arr =
130  135  132  132  136  141  132  119  140  139  116  139  125  130
131  131  130  137  132  147  130  120  141  152  113  133  130  141
129  134  132  131  133  136  132  121  136  136  120  138  125  129
130  129  130  137  130  143  131  124  136  150  114  131  131  140
129  130  129  133  127  130  133  125  128  139  119  133  127  131
127  131  130  129  131  131  130  125  132  131  124  132  127  129
127  132  129  137  126  132  136  123  129  148  113  137  126  135
129  127  130  139  127  136  133  124  131  150  113  134  129  139
128  128  128  131  128  132  129  127  130  135  123  129  129  133
131  131  130  136  132  143  129  122  138  145  117  132  130  138
130  132  129  140  130  151  131  122  141  157  110  133  133  144
130  130  130  129  131  134  130  124  133  133  122  133  125  130
129  130  129  134  130  139  129  125  135  142  119  131  129  135
130  139  134  136  134  137  140  114  136  147  107  149  120  129
Counting starts at 1.
Give the entry in the bottom-right corner.
A: 129
The entry at row 1, column 3 -> 132
Give the bottom-left entry.
A: 130
Give the entry directly above the largest entry.
A: 145
The top-right entry is 130
Give the entry in row 3 and column 1.
A: 129
The entry directly below the largest entry is 133
Give the minimum.
A: 107
The entry at row 1, column 1 is 130
The entry in row 2 and column 2: 131
Give the entry directly above 152.
A: 139
The entry in row 2 and column 1: 131
The entry in row 1 and column 2: 135
The largest entry: 157
The entry just left of the smallest entry is 147
Give the entry directly below 121.
A: 124
The entry just right of 121: 136
The entry just left of the largest entry -> 141

[[122 117 127 122 135 122 129 111 118 136 127]
 [124 140 143 120 127 131 142 113 110 116 124]
 [131 130 118 138 135 139 134 115 121 121 130]
 [128 123 128 116 122 125 122 129 114 117 111]
 [133 124 127 121 127 122 117 134 121 124 120]
 [142 123 129 124 116 144 129 110 119 146 110]
 [127 135 112 136 131 136 122 114 112 116 126]
 [124 118 117 116 111 140 135 106 132 117 116]
 [122 134 131 131 132 122 125 142 140 136 132]
 [122 136 120 148 120 132 131 115 144 134 130]
 [127 141 136 136 120 127 135 119 123 122 128]
 [143 123 120 121 128 140 118 126 119 133 127]]
Rows and columns are numbered from 1.
The entry directly below the smallest entry: 142
Report the minimum.
106
Report the entry at row 2, column 1.
124
Report the entry in row 1 and column 3.
127
Report the bottom-right entry.
127
The entry at row 1, column 2: 117
Report the entry in row 3 and column 1.
131
The top entry of the column that holds the smallest entry -> 111
The entry at row 1, column 1 is 122
Report the entry just right of the largest entry.
120
The entry directly above the smallest entry is 114
The entry just right of the smallest entry: 132
Report the entry in the top-right corner.
127
Report the entry just left of 146.
119
The entry at row 2, column 3 is 143
The top entry of the column that holds the largest entry is 122
The entry just left of 141: 127
Report the entry just left of the smallest entry.
135
The entry just left of 148: 120

a =
array([[130, 126, 133, 129, 138, 124, 132, 132, 136, 124, 125, 127, 120,
        134],
       [127, 128, 127, 128, 125, 130, 126, 124, 125, 132, 130, 129, 132,
        135],
       [122, 142, 121, 124, 104, 136, 121, 122, 102, 143, 141, 127, 131,
        131],
       [129, 128, 130, 131, 127, 127, 128, 128, 127, 129, 129, 128, 133,
        130],
       [129, 125, 130, 129, 136, 126, 130, 126, 133, 122, 129, 127, 134,
        130],
       [138, 113, 139, 132, 153, 114, 135, 133, 155, 111, 119, 130, 130,
        127],
       [129, 129, 126, 128, 122, 130, 126, 125, 119, 132, 133, 126, 132,
        131],
       [125, 135, 123, 128, 116, 132, 127, 124, 117, 137, 136, 125, 129,
        133],
       [131, 126, 132, 129, 137, 126, 129, 130, 139, 122, 125, 130, 124,
        123],
       [125, 134, 126, 125, 116, 132, 125, 123, 116, 133, 136, 126, 130,
        131],
       [131, 129, 128, 127, 129, 130, 130, 131, 133, 129, 125, 129, 128,
        126],
       [132, 126, 133, 127, 132, 121, 131, 127, 134, 124, 126, 128, 132,
        131],
       [125, 132, 126, 126, 123, 128, 125, 125, 120, 131, 132, 129, 130,
        129]])
Read off the third largest entry.
A: 143
Read off the entry just left of the largest entry.
A: 133
Read off the 1st entry in reading order.
A: 130
Read off the entry just left of the smallest entry.
A: 122
Read off the entry just right of the largest entry.
A: 111
Read off the largest entry.
A: 155
Read off the entry just right of 142.
A: 121
Read off the entry just right of 111.
A: 119

Read these off the grid that follows.
1) Find the 2nd entry on the main diagonal.
2) Find the last entry in the row that holds the largest entry.
3) Find the 1st entry in reading order.
4) Find the second entry on the diagonal from the top-right corner.
5) Find the fifth entry, reading row by row.
6) Find the smallest entry.
7) Find the smallest entry in the last column.
8) Find the entry directly above the smallest entry.
[[131 112 115 121 117 116 132 112 127 119 113 115]
 [127 119 122 136 118 130 136 123 131 134 116 129]
 [118 134 104 107 137 111 122 119 119 116 108 124]
 [110 123 124 122 124 125 111 127 114 124 123 130]
 [124 122 127 112 117 121 121 127 122 111 123 115]
 [130 123 134 119 119 130 125 133 126 116 131 117]
 [107 104 111 113 105 110 108 101  98 102 111 114]]
1) 119
2) 124
3) 131
4) 116
5) 117
6) 98
7) 114
8) 126

[[137 127 130 137 108 100 142 138 124 126 146 116 142]
 [135 133 123 133 119 115 137 133 133 135 136 125 141]
 [137 128 129 138 109  99 144 138 126 129 147 117 144]
 [130 124 135 142 124 107 151 125 132 141 142 132 139]
 [126 118 142 140 127 116 143 122 123 130 137 133 128]]
Read off the entry directly below 108.
Answer: 119
Read off the second entry from the end, reading row by row.
Answer: 133
Read off the third smallest entry.
Answer: 107
The entry directly above 136: 146
Read off the entry in the top-left corner.
Answer: 137
Read off the top entry of the column that holds the largest entry.
Answer: 142
The fifth entry from the end, reading row by row -> 123
The entry directly above the smallest entry: 115
Read off the 2nd smallest entry.
Answer: 100
The bottom entry of the column that holds the smallest entry -> 116
Read off the last entry of the smallest entry's row.
Answer: 144
The entry just right of the smallest entry -> 144
Read off the entry in the bottom-left corner.
Answer: 126
The entry in the bottom-right corner is 128
Read off the entry in the top-right corner.
Answer: 142
Read off the entry directly below the centre entry.
Answer: 151
The 3rd entry, reading row by row -> 130
Read off the entry directly above the centre entry.
Answer: 137
The entry just right of the largest entry: 125
Read off the fifth entry, reading row by row.
Answer: 108
The fourth entry from the end, reading row by row: 130
Read off the largest entry in the last row.
Answer: 143

M =
[[122 138 135 120 140 147 137 138 124 109 133 135 129 152]
 [133 120 132 124 116 122 121 126 129 142 136 135 124 125]
 [120 111 136 120 127 125 140 128 122 137 143 141 108 142]
 [131 131 129 125 126 132 128 130 133  98 127 128 135 142]
 [126 129 133 134 139 131 132 123 124 130 117 106 134 130]
 [127 122 133 115 144 136 143 120 116 146 129 101 119 137]
 [144 118 111 140 119 116 118 133 136 117 125 119 134 114]]
Indices start at 1.
Find the entry at row 1, column 3.
A: 135
Find the minimum.
A: 98
Find the top-left entry.
A: 122
The entry in the bottom-right corner -> 114
The entry at row 1, column 2: 138
The bottom entry of the column that holds the smallest entry: 117
The entry at row 3, column 1: 120
The entry in row 2 and column 1 -> 133
Find the entry in row 3 and column 3.
A: 136
Find the entry just left of the smallest entry.
A: 133
Find the entry just left of the largest entry.
A: 129
Find the entry in the top-right corner.
A: 152
The entry just right of the smallest entry -> 127
Find the entry at row 2, column 3.
A: 132
Find the entry in the bottom-left corner.
A: 144
The entry directly below the smallest entry is 130
